Each row below holds a small network's activations on one input, seen along a few directions.
In each table, some parts of the input vary, and every possible input appears once, in random order.
A made-up example of a description, with smaller parts first: one of 5 places around a ring, together with either a single point or (one of 2 separate values, together with one of 4 places along a line) or one of 9 places along a line.
Shared parts are said once, and a part with two or three values counts as separate values.
In the rows, zero is written as 128.

Other details of the inputs shift rows strongly along two fixed directions, in all tables alike. That doesn't count.

Table:
r1: [110 154 120 106  98 133 160 117 103 101 179]
r2: [142 149 151 141 141 114 184 139 125 135 108]
r3: [136 141 133 135 108 126 194 130 131 130  93]
r4: [130 124 110 101 122 138 120 104 143 132 125]
r5: [105 159 123 145  79 144 207  96 123  92 185]
r6: [153 127 137 137 163 110 102 146 127 154 101]
r7: [119 117 120 102 122 121  66 113 120 121 154]
r8: [128 128 142 125 144 106 132 159 128 137  65]
r9: [156 135 144 144 159 113 137 152 119 144  82]
r10: [152 107 133 128 156 112  59 115 129 148 122]
r11: [107 138 119 101  93 132 131  95 106  96 194]
r12: [128 113 137 142 158 125 142 181 141 144  82]
r13: [123 168 135 164 116 129 228 153 133 120  99]
r14: [156 110 134 131 165 119  61 127 118 149 113]
r15: [101 145 110  81 103 138 137  96 118  97 194]
r16: [116 101 125 122 130 134  96 132 137 126 159]
r17: [109 137 116 132  95 147 111  85 127 107 206]
r18: [136 149 137 137 112 125 208 140 132 133  84]
r19: [130 105 118 141 137 123  45 118 150 141 120]
r20: [132 102 129 136 157 133 107 167 136 135  97]
r21: [150 119 121 130 136 123 104 141 137 152  81]
r22: [145 102 122 122 132 122  64 119 142 152 100]
r23: [130 128 141 129 144 103 145 162 128 135  55]
r24: [148 105 115 123 135 127  59 124 135 152 103]
r25: [132 109 117 144 144 127  50 127 143 144 115]
r26: [133 140 112 116  88 153 150  92 111 109 170]
r27: [125 130 112 110  89 146 111  85 121 119 193]
r28: [125 119 120 131 152 124 106 135 158 140  79]
r29: [119 106 109 128 122 138  23  90 138 129 183]
r30: [113 135 144 145 130 132 212 168 131 123 110]
r31: [116 111 117 118 121 154 102 121 120 108 187]
r32: [149 103 135 125 165 113  31 118 131 160 130]
r33: [124 152 136 122 124 121 183 153 109 114  98]
r34: [123  89 122 128 154 134  60 147 134 141 131]
r35: [119 102 110 132 118 135  38  87 139 127 168]
r36: [124 144 135 117 129 125 158 146 109 117 102]
r37: [135 159 131 130 117 133 171 110 104 114 184]
r38: [122 138 130 149 118 129 147 125 140 123 120]
r39: [138 162 146 130 151 115 227 146 133 130  87]
r40: [137 118 123 152 145 127  87 140 140 139  89]
r41: [121 109 129 121 164 127 147 164 153 136  76]
r42: [104 108 117 118 105 146 115 102 122 105 209]
r43: [109 164 122 108  96 129 181 126 107 100 176]
r44: [150 124 144 138 158 107 109 139 133 151  96]
r45: [113 130 130 107 121 125 111 123 116 123 144]
r46: [151 130 148 145 159 104 143 144 130 149  78]
r47: [120 131 111 134 107 149  91  93 123 106 183]
r48: [113 132 145 144 133 132 206 167 131 124 107]
r49: [150 124 148 139 164 112 110 138 127 154  96]
r50: [101 129 123 123  94 146 175 110 120  95 204]
r51: [127 109 143 143 153 119 144 173 144 142  77]
r52: [103 154 130 106  97 134 165 113 105 102 179]
r53: [135 143 136 136 114 128 189 136 132 138  89]
r54: [133 140 112 117  91 151 147  96 113 112 166]
r55: [135 130 128 129 109 128 156 118 134 132 110]
Each input here is: one of 5 separate values, together with either a single point or (one of 2 separate values, together with one of 5 places along a line).
Question: The inputs of r7 and r16 match in every part but the choice among 5 separate values. If r15 is changed in the same way as r7 into r16, which row does it become?
Answer: r41
Question: Start at r47 and move only the place on the line of 5, one step at a time. The first step leads to r25. Which rows follow, in order?
Answer: r17, r38, r35
Question: Which other rows does r49 become when the choice among 5 separate values takes its other values? List them by row number.
Answer: r17, r45, r48, r53
Question: Which other rows does r25 become when the choice among 2 separate values takes its other values? List them by row number.
Answer: r13
Question: Which other rows does r36 become when the choice among 5 separate values takes its other values? List them by row number.
Answer: r14, r26, r31, r47
